Each row below holds a small network's activations on one input, seen along a few directions.
Each table varies a few parts of the input and shows all the possible inputs, shuffled.
A made-up example of a description, with smaller parts first: one of 2 separate values, together with either a single point or one of 9 places around a ring or (one of 5 places around a ring, together with one of 6 places along a line).
Shared parts are said once, and a part with two or three values counts as separate values.

Other details of the inputs shift rows strongly along two fixed directions, in all tables alike. That doesn't count.

A family of inputs:
row 1: [-21  26   4  58 -24   8  14   6  -7 -12  32 -17 -19 -15]
row 2: [-26  12  13  36  -9  16  12   4  -4   3  29 -15 -28  -8]
row 3: [ 16 -14 -15 -19   8  -2  -9   2  -6  13 -16  12  10  16]
row 4: [ 19  -8  -2 -30   5  -8 -16   3   7   5 -12  10   6   9]
row 5: [-12  21 -14  14  -5  -6   9 -41  -9 -29   4  11   7 -25]
row 6: [  1  37 -28  20 -15 -11  -5 -23  -7 -29  -2   8   6 -19]
row 7: [ 17  -9  -1 -23   9  -4 -15   6   4   2 -15  20   8  12]
row 8: [  0 -17 -12 -17  21  -5  -8  -3   0  15 -15  10  13  11]
row 9: [-11  13  24  28 -11  14  20  22  -6  -9  10 -19  -8  -1]
row 10: [ 21 -23  -2 -22   8   1   1  -4  -6   0 -13  14  14  10]
row 11: [-29  36   8  50  -9  15  10  -3  -6 -19  22 -26 -31 -15]
row 12: [  0 -10  21   6   4  15   1  29   5  16   7 -39 -27   9]
row 13: [  7  17 -28   2 -12 -14  -4 -20  -7  -5  -3   0   6  -9]
row 14: [ 15 -18 -11 -20   2  -2 -10   3  -1  16  -6  21  11  10]
row 15: [  7  -7  20   7   1  18   1  34   0  13   8 -32 -26  18]
row 16: [ 11 -17 -15 -27   9 -10  -9  -5   2  20 -15  -4   8   5]
row 17: [ -7  14 -18   2  10 -10  -8 -16   2 -13  -9   9  12  -9]
row 18: [-14  21  13  56 -18  12  23  -1 -12 -27  24 -23 -15 -14]
row 19: [  5 -19  -1 -18   7  -5 -11   4   8   6  -8  25  15  13]
row 20: [ -3 -10   6 -33  16   2   2  -3   0   6 -17  15  15   5]
row 21: [-15 -14  21  12  14  24   6  21  -5  22   8 -21 -27  19]
row 22: [ -7  26 -29  14 -24 -20   0 -33   0 -11  12   0   6 -34]
row 23: [ 12 -12  -1 -32  10 -11 -15   0  11   9 -14   3   6   2]
row 24: [ -1  14 -11   3   0 -13 -10 -10   2 -19  -7  19  13  -7]
row 25: [  7  -8  30  -3  -6  16  17  34  -2  12   5 -27 -15  13]
row 26: [ -1 -21  -8 -19  15  -6  -7  -1   5  17  -5  19  15   5]
row 27: [  5 -15  28  10  -6  20   2  33   5  16  14  -9 -22  20]
row 28: [  6  -9  32   3  -3  21  16  37  -5  10   2 -18 -13  16]
row 29: [  2  13  -9 -16 -10 -15   7 -15   1  -9 -10  -2  15 -19]
row 30: [  6  16 -16   0 -21 -14  -7 -19   5 -10   6  12   7 -12]
row 31: [ 16 -18 -12 -27  -1  -7 -10   0   1  19  -3  12   9   7]
row 32: [ -7  29 -21  12 -26 -20  -3 -33   8 -18  10   3   5 -31]
row 33: [-12  19  -8  -1   5  -9  -8 -23   3 -17  -3  18   1 -13]
row 34: [  6 -25   1 -20  21  -1   2  -8   0   1 -12  12  18   6]
row 35: [  7  24 -21  14 -22 -14  10 -34  -9 -30   5   0   9 -25]
row 36: [  7 -17 -14 -15  15  -4  -9   2  -4  11 -16  13  15  16]
row 37: [ -8  34 -27  23  -8 -13  -5 -22  -5 -31  -3   9  11 -18]
row 38: [-15 -16  32   7   6  22   4  23   8  17  17  -8 -27  17]
row 39: [ -9 -11  33  13  15  16   1  33   8  11   8 -17 -21  15]
row 40: [ 16 -26  -3 -30   9  -7   2 -10   2   6 -12  -1  11   0]
row 41: [-11 -18  31  12   7  17   5  29  11  17  15 -11 -19  16]
row 42: [  1 -12   5 -28  16  -4   3   3   2   5 -18  12  23   4]
Description of these inputs: one of 6 places along a line, together with either one of 2 separate values or one of 5 places around a ring.
Changing only the place on the line of 6 turns row 7 into row 24. The same change can be made to row 27. Which row results?
> row 19
Which other rows agree with row 20 in the place on the line of 6? List them by row number.
> row 2, row 5, row 11, row 21, row 33, row 38
Which other rows does row 18 become when the choice among 2 separate values takes its other values? List them by row number.
> row 9

A family of inputs:
row 43: [-13  -6  17  11   4  11   8   9   2   4  11  -6 -11   4]
row 44: [  2 -17  15  -3  13  12  -6  25   2  12  -2   8  -4  22]
row 45: [ 21   0 -23 -23  -4 -15 -13  -9   0  -3 -14  22  21   1]
row 46: [ 10 -10  17  -5   0   9   7  20  -2   6  -3 -18  -3   9]
row 47: [ -1  17  -3  26 -23   0   1   5   0  -5  14 -14 -15  -5]
row 48: [ -5 -21  34   5  17  23  10  34   0  11   1 -14 -13  20]
row 49: [  0  19 -29  -5 -11 -20   1 -35  -4 -13  -5   5  15 -27]
row 50: [  2  19 -29  -5   0 -18  -9 -35  -5 -29 -16  39  29 -15]
row 51: [  2  -5  23   2  -5  12  14  18  -2   4   6 -27 -13   2]
row 52: [  6 -16 -18 -34  17 -13 -22  -8   6  10 -20  36  22  13]
row 53: [ -9 -18   9 -11  17   7   2   4   2  14  -5   0  -1  11]
row 54: [-17  50  -6  57 -41  -6  19 -22  -8 -31  31 -25 -16 -38]
row 55: [ 27 -17 -11 -38   7 -10  -9  -1   0   3 -24  21  24  13]
row 56: [-18  13  12  21  -1   8  15  -2  -2 -14   9 -10  -8 -11]
row 57: [ 10 -25  13 -13  10   9  -1  22   2  26   1 -21 -14  17]
row 58: [ -4 -32  21 -13  25  15  -4  24   5  27  -1  -8 -13  25]
row 59: [-11  34  -3  49 -30   2   9  -4   0 -11  30 -29 -27 -22]
row 60: [ -3  13 -40 -19   4 -28 -21 -44   5 -11 -14  42  28 -18]
Changing only one part turns row 47 into row 54. The same change can be made to row 52. Which row results?
> row 43
What do these inputs look like to the network?
> one of 2 separate values, together with one of 9 places around a ring
